These are the activations of a small neural network, seen along a few directions. Each row is one input.
In each table, some parts of the input vary, and every possible input appears once, in random order.
Descriptions start from the smaller parts, as in this example, which fits no table here: ring(5) and (point or line(9) or (values(2) and line(6))).
Shared parts are said once, and a part with two or three values counts as separate values.
(in the rows, 128 means zero)

Other details of the inputs shift rows strongly along two fixed directions, in all tables alike. That doesn't count.

Table:
R1: [178 179 110 208 101 249  94 206 112 100 149]
R2: [103 107 171 107 138  56 138  84  95 117 133]
R3: [149 139 190 123 169  82 120 125 166 105 152]
R4: [108 125  89 136 101 136 117 137 118 166 119]
R5: [126 125  83 110 135 151 153 133 138 142 118]
R6: [126 137  90 119 135 152 155 127 146 153 108]
R7: [128 122  86 106 132 155 151 131 141 142 118]
R8: [154 139 190 124 165  94 115 128 170 103 153]
R9: [125 131  83 114 134 151 155 129 139 141 117]
R10: [153 125 182 113 152  97 118 136 165  94 162]
R11: [110 118  94 132 101 147 119 126 112 144 106]
R12: [113 125 100 129 108 156 140 123  90 136 114]
R13: [104 100 167 113 133  65 126  87 107 111 123]
R14: [111 123  98 133 109 155 141 122  92 135 116]
R15: [124 136  81 118 138 147 157 131 136 143 118]
R16: [145 148 186 128 169  78 127 122 163 107 151]
R17: [118 110 169 121 136  58 142  73  93 130 132]
R18: [107 106 166 108 126  57 114  90 116 127 121]
R19: [106 113  99 130 107 153 132 129 100 130 103]
R20: [109 119  96 129 101 146 120 131 110 145 104]
R21: [129 118  87 105 127 154 153 134 142 141 119]
R22: [109 114 100 129 105 154 131 127 100 131 102]
R23: [113 121 156 125 122  66 105 111 126 144 140]
R24: [153 128 189 118 155  98 118 133 172 107 150]
R25: [109 124  88 138 100 137 117 132 119 166 120]
R26: [219 197 204 200 150 208  58 234 200  48 195]
R27: [126 128 102 139 108 154 143 116  86 148 114]
Each input here is: (values(2) and line(6)) or (values(3) and line(5)).
Change only the values(2) part in R26. List by row number the other rows that result. -> R21

Table:
R28: [100 101 101 103 120 118 149 107 105 132 108]
R29: [111 118  50 112 110 170 159 133 135 174  96]
R30: [133 143  75 138 115 196 128 167 145 146 112]
R31: [122 115 143 107 140  86 139 111 149 138 133]
R32: [155 144 157 134 148 129 123 136 144  99 149]
R33: [134 142 121 154 119 148 112 142 130 135 131]
R34: [134 129 167 135 132 107  93 142 141  93 151]
R35: [112 119 144 120 138  86 144  91 111 135 125]
R36: [127 129  95 140 108 176 140 138 106 143 110]
R37: [139 142 105 156 111 202 112 174 124  99 135]
R38: [140 149 163 149 135 107  98 142 138 111 164]
R39: [123 110 132  96 149  94 156  98 125 138 127]
R40: [133 125 167 133 129 118 117 125 121 105 136]
R41: [114 108 138 114 124  84 131  98 117 149 115]
R42: [113 109 143 113 131  93 144  94 105 139 117]
R43: [144 140 180 149 132 112  94 138 138 109 152]
R44: [113 116 136 119 134  87 148  91 108 138 119]
R45: [105 103 138 104 127  79 124 104 125 125 126]
R46: [144 144 107 140 124 171 120 161 155 130 134]
R47: [161 161 124 178 106 203  88 185 138 117 142]
R48: [172 167 102 168 123 234 117 191 147 102 144]
R49: [136 127 168 134 131 119 114 127 121 103 137]
R50: [114 119 140 123 133  81 128  99 123 145 126]
R51: [112 104 141 107 127  93 141  97 107 130 113]
R52: [144 150 161 148 136 116 114 140 124 101 158]
R53: [147 139 170 134 146 106 107 142 162 108 150]
R54: [121 115 142 104 143  86 136 116 146 140 134]
R55: [113 112 131  99 139  86 143 104 144 146 121]
R56: [120 121  61 113 119 173 167 123 118 156  94]
R57: [ 97 120  56 112 107 149 170 108  94 171  99]
R58: [109 105 148 108 123  83 125  97 122 136 120]
R59: [140 147 111 143 125 175 114 167 153 128 126]
R60: [143 147 169 155 138 121 113 133 127 102 150]
R61: [119 115  65 107 122 165 171 115 118 159 103]
R62: [151 144 165 136 151 129 120 138 145  95 146]
R63: [103 116  55 104 112 165 156 128 130 176  84]
R64: [152 145 165 138 150 129 119 139 146  95 143]
R65: [132 124 166 131 137 113 109 134 126  89 149]
R66: [109 104 136 106 126  80 122 107 125 123 124]
R67: [ 90 115  50 109 108 138 155 112 103 185  99]
R68: [144 136 144 150 124 144 120 142 118 113 133]
R69: [141 148 154 144 136 119 118 138 121 107 154]
R70: [134 146 111 148 119 144 112 150 127 133 139]
R71: [117 114 136 100 147  95 153  95 127 132 112]
R72: [121 113 133 100 146  95 156  94 128 133 120]
R73: [141 133 169 139 124 115  95 138 136 105 142]
R74: [139 142 118 155 119 148 111 144 129 133 130]
R75: [124 129  92 136 100 179 117 148 121 145 112]
Changing only one part turns R72 into R55. The same change can be made to R69. Which row results? -> R67
Changing only one part turns R43 into R36. The same change can be made to R46. Which row results? -> R32
What is each input in this table made of? -> values(2) and (line(9) or (values(3) and line(5)))
Start at R52 and move only the line(5) part, one step at a time. The first step leads to R44. Which rows follow, in order? -> R68, R51, R28
Change only the values(3) part in R50. List by row number the other rows that result. -> R33, R74
Change only the values(3) part in R44. List by row number the other rows that result. -> R35, R60

Table:
R76: [133 137  93 109 141 129 138 143 167 146 144]
R77: [103  94  46  99  97 195 161 124 116 166  65]
R78: [146 121 182 100 171  79 134 124 158  77 170]
R79: [148 136 169 109 179  73 161 100 150 116 158]
R80: [109 108 188 121 123  41  97  98 121 139 139]
R81: [149 171 126 196 107 184 101 163  83 102 150]
R82: [111 107  71 104 118 150 178  91 112 191  71]
R83: [143 130 210 147 133  75 110 101 104 112 145]
R84: [122 108 184  85 168  59 140  99 154  93 134]
R85: [159 171 121 206  91 238  68 210 101  57 162]
R86: [ 78 119  44 136  83 142 130 123  81 175 103]
R87: [159 147 137 181  92 225  76 194 113  83 140]
R88: [145 142 186 120 176  79 144 106 156 111 140]
R89: [143 137 121 141 116 153  99 158 165 144 126]
R90: [ 73  93  41  65 126  99 182  85 140 209  72]
Changing only one part turns R80 into R87. The same change can be made to R76. Which row results? -> R78
What is each input in this table made of? -> values(3) and line(5)
Change only the values(3) part in R85. List by row number the other rows that result. -> R81, R86
